A small network was shown many inputs. Here are its activations along a few directions, one row for each input.
Each table varies a few parts of the input and shows all the possible inputs, shuffled.
Descriptions start from the smaller parts, as in this example, which fits no table here: one of 5 places around a ring, together with either a single point or one of 9 places along a line or (one of 3 separate values, together with one of 6 places along a line).
Shared parts are said once, and a part with two or three values counts as separate values.
(in the rows, 100 means zero)

A family of inputs:
row 1: 141	129	65	89	85	82	30	111	59	108	44
row 2: 92	111	132	95	103	119	135	80	139	121	94
row 3: 114	85	95	164	90	98	135	156	154	83	134
row 4: 56	114	119	85	91	119	135	89	136	99	86
row 5: 137	73	99	43	125	93	64	91	56	106	123
row 6: 79	104	83	153	60	95	125	133	148	69	115
row 7: 30	149	105	106	102	119	115	43	136	98	110
row 8: 130	94	99	68	120	72	72	107	40	92	82
row 9: 131	57	136	29	117	110	44	98	78	97	131
row 10: 96	89	79	171	77	75	144	105	112	91	95
row 11: 75	98	127	111	128	134	159	77	100	111	113
row 12: 119	96	61	87	101	85	42	110	41	126	73
What do these inputs look like to the network?
Answer: either one of 3 separate values or one of 4 places along a line or one of 5 places along a line
Which of the alternatives is row 11?
Answer: one of 4 places along a line

A family of inputs:
row 13: 73	114	88	180	69	104	135	111	154	54	120
row 14: 81	134	115	104	97	121	119	83	95	129	50
row 15: 136	76	69	103	76	97	48	144	76	119	134
row 16: 92	96	116	182	82	87	164	125	138	61	83
row 17: 140	63	113	62	139	113	111	93	91	93	125
row 18: 112	113	79	84	110	65	62	73	47	99	47
row 19: 61	86	132	75	112	107	152	85	107	115	110
row 20: 68	150	116	95	87	126	86	90	110	108	75
row 21: 106	122	63	71	93	70	46	84	68	92	62
row 22: 54	100	119	67	102	110	124	84	139	111	134
row 23: 134	67	115	60	121	115	73	86	116	87	139
row 24: 143	78	74	117	113	84	79	143	58	131	121
What do these inputs look like to the network?
Answer: one of 2 separate values, together with either a single point or one of 5 places around a ring
Which other rows does row 14 become when the place on the ring of 5 takes its other values? List them by row number.
Answer: row 17, row 18, row 19, row 24

A family of inputs:
row 25: 85	125	91	98	87	103	75	100	88	109	90
row 26: 113	115	72	98	91	85	72	106	83	100	72
row 27: 85	108	108	67	108	98	91	71	95	99	89
row 28: 105	81	108	68	118	105	95	90	95	95	130
row 29: 127	110	64	119	91	73	73	114	54	105	63
row 30: 84	104	138	40	124	110	102	61	92	123	84
row 31: 101	88	94	91	100	101	89	117	95	108	127
row 32: 47	130	118	173	68	115	181	96	173	75	84
row 33: 63	94	122	179	79	116	184	115	181	70	119
row 34: 135	85	76	99	101	91	73	123	90	97	115
row 35: 104	72	141	41	130	118	103	77	96	120	122
row 36: 152	87	68	125	103	86	61	131	59	100	105
What do these inputs look like to the network?
Answer: one of 2 separate values, together with either a single point or one of 5 places along a line
The inputs of row 32 and row 33 match in every part but the choice among 2 separate values. If row 27 is changed in the same way as row 32 into row 33, which row does it become?
Answer: row 28
Which other rows does row 31 become when the choice among 2 separate values takes its other values? List them by row number.
Answer: row 25
